Here are a small network's activations along a few directions, averaged over the inputs that share one value of a field.
Related values have similar rows: they may be neighbours, one step apart, or belong to one group.
(in the rows, 500 means zero)
Strong random noise was added to every row along 14 fixed directions; ignore it. To show where, here is one row again and again, with new noise each time:
[407 479 394 646 749 163 601 506 546 542 423 637 500 432 501 458 539 621
 503 425 469 294 525 369 383 593]
[497 373 548 589 755 250 486 407 534 529 441 570 479 534 568 421 469 325
 661 312 347 372 331 334 450 544]
[556 490 452 369 500 594 375 460 413 402 702 444 729 348 483 535 414 459
 574 627 573 446 522 502 474 481]
[466 496 612 556 505 403 567 517 537 621 341 542 579 633 569 426 377 344
 686 339 344 389 381 445 557 459]
[371 521 553 536 381 531 587 498 641 459 401 649 528 490 650 356 539 656
 222 433 461 337 519 446 500 483]
[377 668 508 398 280 671 464 649 473 545 481 674 557 349 494 379 764 618
 429 818 589 564 481 379 489 624]
[500 497 461 635 601 430 622 541 519 458 512 568 470 538 595 505 513 576
 545 618 377 426 412 484 629 655]
[600 638 701 651 302 341 498 328 535 233 381 492 668 702 593 531 297 464
 425 560 541 555 501 972 476 337]
[311 675 300 404 453 546 587 613 516 437 452 432 492 529 190 584 491 615
 639 555 703 666 478 539 466 567]
[532 490 596 543 423 418 431 661 601 725 358 500 286 392 324 530 169 421
 415 447 460 588 631 552 535 418]
[390 671 512 554 526 148 526 364 508 340 366 384 699 715 416 560 186 635
 399 193 690 340 669 801 233 333]
[380 521 544 521 556 647 399 598 617 301 297 579 524 341 363 265 453 522
 391 554 525 676 302 444 249 362]
[581 397 637 668 360 516 645 393 551 503 364 525 377 641 583 368 462 390
 336 348 296 585 442 603 657 360]
[566 377 653 554 719 324 422 597 456 711 507 558 640 484 385 640 294 391
 935 499 490 335 691 574 406 304]
[697 480 456 785 687 593 643 620 174 458 509 455 504 480 356 354 622 519
 680 879 307 799 341 576 564 514]
[484 508 826 619 543 534 509 393 495 358 464 508 374 773 565 343 307 521
 473 388 393 449 272 597 602 568]


M, 15 values:
m14: [596 473 603 613 467 490 545 717 406 761 366 536 654 584 614 553 544 466
 662 588 364 459 746 563 468 237]
m12: [396 465 509 413 572 692 417 631 638 564 357 526 638 349 592 364 402 485
 440 345 450 351 462 304 351 342]
m1: [558 609 570 388 210 552 370 501 377 658 585 583 496 320 492 436 714 499
 314 701 644 620 639 499 491 531]
m3: [422 505 397 395 517 680 513 634 571 433 535 403 597 574 504 708 459 582
 600 556 547 499 655 620 502 430]
m6: [489 648 265 542 401 170 649 389 457 565 427 483 737 466 643 498 616 597
 290 398 540 314 600 516 406 597]
m7: [505 332 862 520 636 618 369 610 471 762 537 654 147 564 519 388 634 455
 640 521 384 516 346 279 571 648]
m8: [657 501 341 447 461 437 478 392 504 407 576 432 754 443 660 681 567 358
 622 559 551 462 575 602 501 383]
m4: [453 412 691 455 457 855 483 454 501 429 369 454 668 567 425 291 473 504
 494 287 528 499 442 547 308 133]
m13: [508 348 417 418 663 510 535 394 458 607 735 541 646 230 371 491 491 599
 567 402 601 230 641 363 508 479]
m2: [345 742 605 433 501 510 517 488 355 483 520 473 478 751 455 421 596 642
 642 469 668 470 349 469 485 707]
m11: [431 574 356 305 358 545 671 293 482 490 672 432 602 621 376 699 580 489
 799 419 678 382 530 510 739 625]
m15: [500 480 301 610 639 471 674 689 407 613 461 522 557 554 490 624 780 675
 690 621 520 523 631 493 415 441]
m10: [447 686 285 419 504 501 582 504 348 561 454 338 532 469 354 360 498 495
 612 421 538 538 186 229 518 778]
m5: [667 517 528 606 480 347 519 494 441 575 538 497 515 495 615 602 456 553
 429 591 452 368 732 596 551 487]
m9: [460 446 644 474 659 615 382 583 467 520 557 394 192 627 529 429 312 500
 388 368 347 521 348 346 575 673]
Each value of M is a pair of two hidden parts, and every pair occurs once (5 first parts, 3 second parts).
Question: m13 and m6 share the first part; m13 and m1 share the second. Which value has the first part of m1 and the second part of m6?
Answer: m7
Question: m8 and m5 share the first part; m8 and m2 share the second. Which value has the first part of m2 and the second part of m5?
Answer: m14

B, 15 values:
b10: [366 408 504 332 611 854 410 559 751 262 511 477 474 557 570 547 448 503
 674 461 507 455 351 361 499 438]
b5: [480 258 763 439 543 517 472 168 641 315 542 651 335 691 280 568 667 296
 830 306 659 661 500 661 475 186]
b6: [641 373 618 624 331 487 688 334 670 553 384 603 403 541 620 509 485 358
 490 393 378 439 446 625 745 429]
b15: [370 518 680 391 474 746 438 548 460 408 496 398 629 694 502 395 355 481
 669 400 493 539 238 530 471 475]
b13: [344 689 318 497 358 621 777 862 342 789 385 436 810 570 329 574 441 653
 712 597 473 388 785 530 579 348]
b8: [454 411 675 711 775 386 506 531 695 399 441 624 302 670 483 595 352 676
 587 469 521 451 450 714 404 414]
b1: [356 523 658 374 504 786 437 504 486 377 557 462 584 668 417 498 457 607
 627 504 588 511 442 600 443 499]
b7: [585 568 601 714 683 467 562 494 353 436 662 488 362 620 763 490 537 774
 239 672 369 319 585 593 661 808]
b9: [435 373 276 311 752 807 327 517 457 217 763 375 474 491 688 667 819 718
 334 574 567 507 620 349 326 524]
b12: [727 448 616 353 608 298 187 173 181 452 720 287 800 533 592 507 440 181
 624 294 581 428 496 612 300 410]
b3: [490 427 825 436 593 849 402 530 363 416 706 536 463 864 746 532 802 607
 738 639 477 405 353 477 521 567]
b14: [455 385 424 616 565 871 643 628 448 351 489 442 354 468 269 340 618 817
 228 551 552 798 574 519 403 258]
b11: [517 780 610 369 174 406 486 479 131 712 570 503 981 589 682 319 538 397
 635 630 512 304 513 430 562 630]
b2: [603 455 666 520 724 701 267 507 263 302 570 420 367 386 297 193 543 444
 468 599 526 815 218 334 237 492]
b4: [633 331 496 983 824  32 758 609 480 813 322 762 300 327 164 532 561 563
 730 682 352 503 755 617 510 413]
Each value of B is a pair of two hidden parts, and every pair occurs once (5 first parts, 3 second parts).
Question: b10 and b5 share the first part; b10 and b3 share the second. Which value has the first part of b3 and the second part of b5?
Answer: b8
Question: b4 and b9 share the first part; b4 and b1 share the second. Which value has the first part of b1 and the second part of b9?
Answer: b6

H, 15 values:
h5: [617 372 581 593 552 588 580 451 364 601 437 424 506 466 304 378 390 466
 500 318 492 538 617 575 476 170]
h14: [522 459 514 418 536 374 368 371 461 528 579 465 552 531 703 529 610 480
 426 365 550 357 632 424 383 495]
h9: [631 607 640 605 385 406 425 411 340 491 439 587 509 487 554 376 690 387
 541 778 430 657 279 565 532 677]
h12: [649 469 499 707 647 131 516 451 482 508 476 513 400 550 621 545 407 458
 448 527 349 485 531 536 532 584]
h6: [659 409 531 683 647 376 581 457 393 516 457 457 507 543 577 439 422 474
 474 451 306 447 532 523 520 468]
h7: [524 490 515 543 726 284 449 526 474 557 438 461 602 536 418 578 341 387
 829 417 502 484 415 546 367 461]
h8: [519 476 509 395 320 515 523 447 419 648 455 385 466 691 498 542 542 199
 604 273 413 645 534 484 605 342]
h2: [418 287 569 588 730 664 571 380 652 268 571 600 298 635 534 475 652 714
 394 337 556 424 456 490 421 412]
h13: [745 488 695 622 522 494 348 466 254 388 551 453 789 448 653 337 323 368
 536 729 360 526 362 686 441 408]
h3: [652 439 534 632 491 267 491 393 555 411 501 455 427 691 693 702 453 236
 577 540 361 633 485 763 633 518]
h4: [497 420 549 377 526 593 325 481 555 506 519 471 393 461 691 434 478 356
 325 373 360 442 457 312 469 534]
h1: [584 551 678 582 413 538 484 507 511 474 510 492 275 492 323 530 301 560
 475 663 565 596 451 678 620 597]
h10: [562 409 456 402 493 695 380 636 452 634 533 507 704 370 721 480 747 378
 450 571 387 529 643 386 386 316]
h15: [445 378 494 503 597 315 517 418 613 524 576 652 576 400 479 526 527 568
 542 379 588 253 622 418 391 411]
h11: [488 442 620 516 628 385 253 522 649 491 496 668 380 317 569 521 571 500
 318 607 501 469 582 437 315 527]
Each value of H is a pair of two hidden parts, and every pair occurs once (5 first parts, 3 second parts).
Question: h6 and h12 share the first part; h6 and h4 share the second. Which value has the first part of h4 and the second part of h12?
Answer: h8
Question: h1 and h2 share the first part; h1 and h11 share the second. Which value has the first part of h11 and the second part of h2?
Answer: h10
